Each row below is a small network's average activation on inputs in which a field has the value named, seen along a few directions.
Values that are neighbours, or in one group, have similar rows; names and order tell nothing.
In the rows, 500 means zero.
Strong random noise was added to every row along 4 fixed directions; ignore it. To show where, here is one row again and again, with new noise each time:
397; 406; 391; 607; 579; 427; 519; 425; 609; 623; 440; 373; 453; 542; 633; 464
402; 568; 407; 698; 559; 520; 542; 377; 592; 774; 464; 325; 337; 483; 658; 388
387; 259; 368; 520; 603; 333; 497; 468; 624; 461; 420; 438; 568; 588; 609; 535
753; 326; 672; 331; 317; 680; 295; 491; 389; 701; 327; 178; 354; 588; 520; 444
582; 354; 455; 216; 359; 497; 330; 583; 473; 373; 254; 397; 441; 398; 620; 413
379; 535; 349; 568; 577; 419; 489; 406; 557; 446; 452; 557; 450; 398; 636; 416


Field PAP:
fotad: 394; 534; 622; 555; 505; 320; 624; 535; 534; 520; 512; 531; 519; 567; 441; 573
taleb: 459; 684; 319; 493; 326; 524; 753; 622; 572; 755; 474; 272; 373; 312; 711; 248
zazoz: 517; 596; 527; 239; 406; 583; 514; 675; 432; 251; 491; 567; 499; 466; 489; 470
lerik: 492; 467; 376; 474; 452; 633; 538; 758; 713; 880; 307; 163; 343; 449; 572; 271
defo: 339; 674; 467; 588; 443; 488; 774; 578; 633; 497; 594; 529; 399; 398; 619; 385
lep: 469; 563; 510; 554; 513; 599; 471; 628; 667; 612; 522; 426; 439; 635; 414; 476
lefa: 572; 656; 624; 188; 338; 524; 389; 726; 374; 279; 367; 561; 561; 298; 566; 504
bub: 773; 553; 537; 249; 236; 519; 433; 453; 338; 199; 455; 552; 532; 287; 515; 435
zot: 632; 530; 689; 338; 330; 551; 278; 552; 384; 546; 512; 359; 265; 477; 465; 561
tera: 416; 393; 579; 416; 537; 580; 382; 638; 431; 435; 400; 507; 553; 622; 395; 685
kal: 349; 364; 502; 523; 546; 460; 485; 446; 693; 504; 554; 533; 631; 678; 421; 678
fuzif: 463; 505; 458; 556; 571; 468; 681; 537; 576; 859; 445; 219; 574; 557; 500; 491
nasu: 477; 200; 350; 420; 593; 277; 401; 574; 576; 177; 394; 635; 639; 530; 571; 586
kuz: 325; 364; 336; 528; 527; 332; 499; 500; 723; 546; 510; 400; 596; 363; 531; 520
koz: 575; 281; 566; 233; 254; 487; 616; 682; 603; 636; 337; 185; 430; 591; 629; 619
mose: 568; 468; 418; 254; 290; 487; 558; 668; 397; 502; 222; 477; 553; 405; 564; 435
lora: 581; 555; 358; 448; 547; 522; 628; 688; 559; 479; 475; 480; 470; 361; 616; 366
lapod: 437; 419; 382; 592; 601; 593; 513; 573; 499; 732; 358; 315; 514; 592; 446; 536
Each value of PAP is a pair of two hidden parts, and every pair occurs once (2 first parts, 9 second parts).
Changing only the second part turns fotad into lep. mose has the same second part as fotad; what does that change turn mose into?
Answer: lerik
Changing only the second part turns koz into tera. bub has the same second part as koz; what does that change turn bub into?
Answer: lapod
Changing only the second part turns lefa into defo. fuzif has the same second part as lefa; what does that change turn fuzif into?
Answer: taleb

Field VIR:
soza: 393; 358; 662; 425; 575; 430; 694; 627; 642; 562; 581; 318; 605; 697; 537; 734
lud: 458; 583; 395; 462; 542; 456; 650; 669; 396; 322; 433; 690; 674; 416; 521; 458
rada: 538; 603; 596; 811; 514; 589; 666; 467; 536; 858; 592; 449; 505; 566; 429; 317
fikam: 356; 538; 287; 714; 567; 432; 698; 350; 560; 562; 568; 453; 406; 465; 602; 456
dani: 489; 414; 371; 555; 599; 389; 603; 533; 497; 362; 592; 644; 657; 486; 503; 486
nomo: 553; 706; 764; 569; 476; 554; 509; 435; 522; 650; 737; 462; 471; 648; 449; 484
kifit: 503; 799; 711; 714; 506; 675; 576; 245; 369; 422; 836; 831; 531; 611; 280; 692
sori: 382; 691; 329; 522; 594; 594; 318; 487; 437; 418; 483; 578; 425; 299; 487; 473
rutek: 416; 562; 283; 372; 309; 495; 573; 546; 586; 793; 149; 159; 276; 359; 817; 348
zope: 358; 651; 361; 734; 734; 557; 428; 433; 589; 394; 558; 688; 444; 515; 461; 530
resob: 415; 715; 421; 785; 571; 444; 612; 206; 430; 558; 642; 619; 333; 375; 681; 377
belus: 638; 483; 759; 521; 557; 628; 124; 334; 338; 297; 618; 717; 521; 437; 263; 555
kiso: 358; 385; 381; 448; 512; 276; 382; 602; 634; 423; 300; 578; 520; 322; 515; 486
buvuk: 841; 579; 529; 162; 236; 656; 406; 551; 391; 596; 375; 335; 287; 355; 519; 291
The values of VIR form a line.
List every value one step from rutek, in the order listed.
Answer: resob, kiso
List every value one step from soza, in the order listed.
Answer: nomo, kifit
List every value one step from rada, in the order listed.
Answer: lud, dani
List every value one step from zope, in the order listed.
Answer: sori
